These are the activations of a small neural network, seen along a few directions. Each row is one input.
In each table, some parts of the input vary, and every possible input appears once, in random order.
Descriptions start from the smaller parts, as in this example, which fits no table here: one of 6 places along a line, together with either a single point or (one of 2 separate values, together with one of 5 places around a ring) or one of 11 places around a ring.
Shared parts are said once, and a part with two or three values counts as separate values.
(in the rows, 128 means zero)

Other details of the inputs vary at random and push rows far along three fixed directions, the same in every table; ignore that.

Rows:
r1: [125 100  42 127 119 118 113 144 172  94 100]
r2: [ 69 120  73 128 146  98 133 113 160  93 141]
r3: [170 116 138 131  62  98 147 161  78 162  80]
r4: [ 98 109  59  99 168 111 139  98 123 118 127]
r5: [119 145 147 135 131 135  85 112 143 169  86]
r6: [128 167 178 147 131 157 115 122 142 109 155]
r7: [168 112 140 144 139 133  57 128 172 145  82]
r8: [ 67 148  39 118 133 138 131 109 144 105 124]
r9: [ 86 148  96 103 182 170 123  97 139  93 130]
r10: [132 165 175 120 122 166 120 132 139 149 115]
r11: [125 112  84 106  68  93 167 123 104 138 141]
r12: [129 124  83 149  84  92 171 150 112 107 126]
r13: [112 122 123 150 139 129 142 139 138 111 118]
r14: [156 134 213 157 174 122  80 135 135 160  96]
r15: [139  97  90 144  96  86 178 142 105 121 143]
r16: [140 117 125 175 117  83 101 133 126 170 109]
r17: [126 141 154  79 112 161 159 120 103 118 191]
r18: [ 85 145 131 125 130 141  96 113 168 152  97]
r19: [208 111 120  81  92 146 186 141 120  77 200]
r20: [ 98 120  70 155 133  94 125 113 141 110 113]
r21: [105 151 123  69 160 183 165 109 117  96 202]
r22: [159 167 204 181 129 143  79 144 133 163 110]
r23: [123 105 116 152  92  83 121 140 106 147 144]
r24: [157 116 138 138  51 110 155 170  91 169  85]
r25: [161 133 159  84 121 134 171 139  91 121 137]
r26: [131 145 142 110 138 146 128 113 131 156 139]
r27: [177 158 174 127 145 196  83 141 169 102 142]
r28: [125 123 102 160 141 108 119 130 113 110 109]
r29: [114  99  95 160 170  84  99 108 133 139 104]
r30: [122 118 173 142 157 136  59 134 131 214  91]
r31: [153 140 156 122  79 131 184 129 105  81 175]
r32: [182 152 187 121  59 161 173 165  80 143 136]
r33: [123 108 106 133 119 105 175 146 119 102 140]
r34: [103 126 111 152 110 105 124 129 142 118 119]
r35: [ 73 115  87 109 168 126 119 120 156 140  98]
r36: [148 112 143 165 110 104 137 138 118 135 105]
r37: [100 108  63 115 142 103 127 102 124 123  87]
r38: [167 119 167  97 171 179  84 130 151 116 178]
r39: [102 154 152  99 133 166 124  94 149 114 140]
r40: [106 152 188 116 152 147  72 117 166 174 103]
r41: [ 96  96  63 108 158 101 116 114 102 139 119]
r42: [166 108 140 168  93  82 139 157  91 138  87]
r43: [166 117 145 112 122 126 188 137  76  91 191]
r44: [159 115 155 167  73  75 116 143 110 170 121]
r45: [108 151 128  83 144 157 155 120 134 110 151]
r46: [141 106 117 159 129  88 120 123 109 123  93]
r47: [133 119 139 169 127  94  84 142 119 175 120]
r48: [128 123  90 148 101 118 178 147 104  89 144]
r49: [114 127 135 108 162 149 129 111 143 153 132]
r50: [135 140 163  93 124 180 171 117 115 110 149]
r51: [ 84 181 149  95 153 199 120  96 159  94 165]
r52: [113  96  69 115 173 120  76 128 191 113 103]
r53: [154 149 192 144 132 130 124 145 129 139 135]
r54: [104 131 163 121 198 176 129 110 142 104 184]
Description of these inputs: one of 6 places along a line, together with either a single point or (one of 2 separate values, together with one of 4 places along a line).
Changing only the place on the line of 6 turns r48 into r54. The same change can be made to r27. Which row results?
> r38
Changing only the place on the line of 6 turns r6 into r23. The same change can be made to r22. Which row results?
> r47
Which other rows agree with r24 in the place on the line of 6? List them by row number.
> r1, r3, r10, r12, r13, r18, r34, r42
Change only the place on the line of 6 in r35. List by row number the other rows that result.
> r24, r30, r32, r49, r50
Change only the choice among 2 separate values in r29. List by row number the other rows that result.
> r4

Rows:
r55: [193 135 199 110 111 156 150 148  82 154 164]
r56: [109 112  46 144  45  71 150 154  93 130 108]
r57: [139 116  98  99 182 161 156 116 156  36 203]
r58: [184 148 206 127 113 156 166 147  80 141 143]
r59: [142 127 172 206 155 104  47 137 167 155  97]
r60: [105 123 122  69 175 157 172 103 132  87 193]
r61: [157 115 169 194 170 111  53 139 161 149  69]
r62: [191 148 197  96  89 166 135 156  99 141 151]
r63: [ 97 136 132  86 176 157 188 103 128  76 171]
r64: [111 109  48 144  38  75 159 151 116 133 105]
r65: [129 143 168 151 140 138  62 137 141 177  61]
r66: [ 49 136  74 121 195 155  86  94 204 118  85]
r67: [188 157 211 114  96 151 159 133  93 133 134]
r68: [ 41 144  80 136 199 131  74  70 186 123 116]
r69: [135  85  38 117  62  62 146 133  91 139 109]
r70: [132  87  36 115  47  81 149 153 114 140 102]
r71: [109 131 189 165 149 106  74 124 140 194  97]
r72: [ 91 153 119 110 162 167 177 104 121  81 196]
Changing only one part turns r69 into r68. The same change can be made to r57. Which row results?
> r59
Describe the family of inputs behind these rows.
> one of 3 separate values, together with either a single point or one of 5 places along a line
Which other rows agree with r67 in the choice among 3 separate values? List them by row number.
> r58, r61, r63, r65, r66

Rows:
r73: [116 137  93 104 124 135 146 130 114 104 137]
r74: [123 121  94 100 122 137 159 130 132 113 139]
r75: [156 132 160 115 140 141 122 135 137 111 143]
r76: [147 132 166 143 121 125 102 126 119 169  80]
r77: [115 134  97 125 117 124 145 119 123  97 162]
r78: [128 120  95 134 106 113 115 126 107 151  97]
r79: [ 47 153 133 131 212 152  61  75 194 142 102]
r80: [108 127 103  97 110 123 150 114 127 117 150]
r81: [150 145 154 127 139 147 120 137 125 110 144]
r82: [153 123 166 153 122 116  87 138 146 167 112]
r83: [140 146 155 137 136 150 121 129 136 123 153]
r84: [117 104 105 126 101 107 120 142 126 151 104]
r85: [ 55 127  74 144 225 141  85  91 201 102 107]
r86: [143 124 176 166 124 120  96 146 135 154  96]
r87: [153 120 176 107 149 132 155 127  99 137 169]
r88: [135 104 110 144 115  86 140 141  77 159 131]
r89: [148  98  98 139 111  97 114 129 123 134 106]
r90: [142 140 158 100 137 148 124 131 132 130 129]
r91: [109 129 102 136  97 103 112 125 116 155 111]
r92: [104 127  97 112 117 142 149 132 118 110 144]
r93: [148 141 150 136 140 155 125 137 133 119 145]
r94: [123 109 101 156 108 106 110 146 121 134 114]
r95: [154 130 155 124 141 149 128 135 145 120 144]
r96: [120 129 104 131 121 122 168 125 132  90 151]
r97: [105 136 105 116 117 130 166 121 128 110 139]
r98: [115 127  98 141 101 109 118 135 121 157 110]
r99: [135 150 165 114 137 147 134 130 126 123 121]
r100: [155 138 152 131 136 154 123 122 120 114 144]
r101: [113 125  98 102 116 131 155 122 134 118 149]
r102: [134 147 160 123 138 155 141 130 135 132 122]
r103: [135 147 171 135 133 136 131 118 136 116 144]
r104: [146 131 185 123 149 133 168 126  92 128 160]
r105: [109 114 111 141 103 105 129 140 121 145  93]
r106: [154 136 163 133 140 147 137 119 126 109 133]
r107: [121 121 102 112 118 117 148 117 134  97 162]
r108: [124 123  93 139 108 115 121 142 119 154 100]
r109: [128 127 103 122 131 119 160 131 124  78 139]
r110: [155 123 160 129 119 126  94 128 124 175  91]
r111: [130  96 105 143 109  99 113 146 133 135 113]
Changing only one part turns r87 into r104. The same change can be made to r107. Which row results?
> r103
Describe the family of inputs behind these rows.
> one of 3 separate values, together with either a single point or (one of 2 separate values, together with one of 6 places along a line)
